A small network was shown many inputs. Here are its activations along a few directions, one row for each input.
In each table, some parts of the input vary, and every possible input appears once, in random order.
Descriptions start from the smaller parts, as in this example, which fits no table here: ring(5) and (point or (values(2) and line(4)) or ring(11)).
Shared parts are said once, and a part with two or three values counts as separate values.

Other details of the inputs shift rows strongly along two fixed directions, in all tables alike. That doesn't count.

Table:
R1: [ 29 -11 -44 -40 -16  -6 -90  11  14  60 -43]
R2: [ -9  12  54 -11   7  11  45   0  -5 -32   4]
R3: [ 49  26 -35 -14   7  -9  17  23  28  22  31]
R4: [ 59  38 -28 -22  -4 -15 -17  51  54  45  21]
R5: [ 32  31  14 -26   7  -1   6  28  27   9  -8]
R6: [ 42  39 -21 -21   1 -16  14  30  33 -12 -19]
R7: [ 2 22 29  4 -1 -1 32 12  7 -9 36]
R8: [-57 -34  14  13  -4   1  -5 -62 -45 -38 -32]
R9: [-48 -44  27  -6   0  15 -23 -44 -32  -1 -22]
R10: [-10  -1 -35   5 -27 -17 -40 -35 -33  25  -1]
R11: [-26 -10  -4   8 -26 -12 -52 -26 -22  27  -1]
R12: [-12 -14  -3 -16 -21  -2 -55 -21 -12  29 -40]
R13: [  1  -4  17  25  14  16  34  28  10 -21   7]
R14: [12 15 17 -2  3 -2 21 19 19  4 35]
R15: [-13 -16  32  33  24  23  45  16   3 -36  15]
R16: [ 36  44 -22  -7  -6 -15  25  17  16   9  28]
R17: [-10   0  33  34  20  18  49  21   5 -36  12]
R18: [24 31 -1 19 -2  1 15 47 23 -6 -5]
R19: [-11  10  21  13  12   1  63 -17 -18 -26  43]
R20: [-54 -58   2   6   9  10 -11 -55 -40 -30 -27]
R21: [-20 -24 -28  -6 -10  -9 -43 -31 -19   1 -46]
R22: [ -4 -11 -33  19 -19  -6 -62  13  -3  28 -35]
R23: [-23   8  43  38   9  14  50  11 -10 -48  10]
R24: [-19 -18  61  -9  32  28  54  -7  -4 -37  17]
R25: [ 19   2  -2 -14  25   4  32  10  19 -28  -5]
R26: [-40 -33 -15  14  -6   2 -17 -54 -44   7  13]
R27: [ 28  16   0 -12   6   0  11  30  33  18  33]
R28: [-45 -47  -2   4   0   2 -14 -50 -32 -22 -32]
R29: [ 41  38 -12 -15  -9 -14 -11  43  32  31  22]
R30: [ 26  -7 -78 -15 -27 -21 -74  -8  -3  65 -10]
Description of these inputs: values(5) and line(6).
The inputs of R8 and R11 match in every part but the values(5) part. If R28 is changed in the same way as R8 into R11, which row does it become? -> R14
Which other rows does R15 become when the values(5) part takes its other values? List them by row number. -> R3, R24, R25, R27
Which other rows does R12 become when the line(6) part takes its other values? List them by row number. -> R1, R2, R5, R9, R24

Table:
R31: [-19 -14 -31  22 -33 -12 -46 -22 -31  14  -4]
R32: [-25  -7  16  22  16  10  55 -36 -29 -30  31]
R33: [-24 -28  49   1  17  26  30 -16 -16 -21  25]
R34: [-32 -36 -12   1   2   3 -46 -14   1 -15 -71]
R35: [ 39  33  14 -17   3  -6  41  26  22 -21  21]
R36: [  2  17 -33  14 -25 -13 -52  12  -6  45  -1]
R37: [-31 -26   3   8  -1   8 -57 -11 -14  -2 -74]
R38: [-31 -19  32  38   8  18  43   2 -22 -21  45]
R39: [-19 -14 -48  18 -15 -10 -34 -32 -37  25   0]
R40: [ 93  56 -41 -32  -8 -14 -24  86  71   8 -62]
R41: [ 77  59 -50 -24   0 -31  -5  69  69  32  18]
R42: [-29 -35  57  23  28  35  39   5  -7 -54 -29]
R43: [ 42  12 -14 -18  -3   4 -20  35  27  32   8]
R44: [ 25  33  33 -14  30   0  76  29  38 -39  42]
R45: [40 67 31  0 14  0 76 58 45 -7 45]
R46: [ 17  15  15 -10  20  -1  59  -5  -2 -20  23]
R47: [ 11  -9 -15  15 -10   6 -32   8   3  33   9]
R48: [-17 -22 -26  -2 -33  -7 -55 -31 -20  23 -20]
R49: [ 21   0 -39 -32  -4 -15 -35 -15  -4  37 -16]
R50: [ 82  45 -41 -25  -9  -8 -26  74  64  57   9]
R51: [-39  -1  52  17   9  14  42 -20 -17 -22  23]
R52: [-26 -19   1 -14 -12  -5 -54 -30 -24  32 -20]
R53: [ 24  32  25   9   4  -1  68  23  17 -32  37]
R54: [-31 -18  42 -11  23   5  42 -26  -7 -40  24]
R55: [-21 -12  47  -6   5  11  40 -30 -21 -42  18]
R56: [-17 -20 -37  -3 -13  -5 -34 -43 -28  26 -14]
R57: [-17 -32 -29  -6   0   4 -39 -17 -18  -2 -76]
R58: [-42 -12  22  33  13   2  42 -19 -18 -40  41]
R59: [-25 -16   0  -5 -14  -6 -51 -27 -25  30 -20]
R60: [-29 -28 -24  -2 -13 -11 -46 -32 -10  17 -11]
Describe the family of inputs behind these rows. -> values(5) and (point or line(5))
Which other rows does R35 become when the values(5) part takes its other values? List them by row number. -> R43, R44, R46, R59
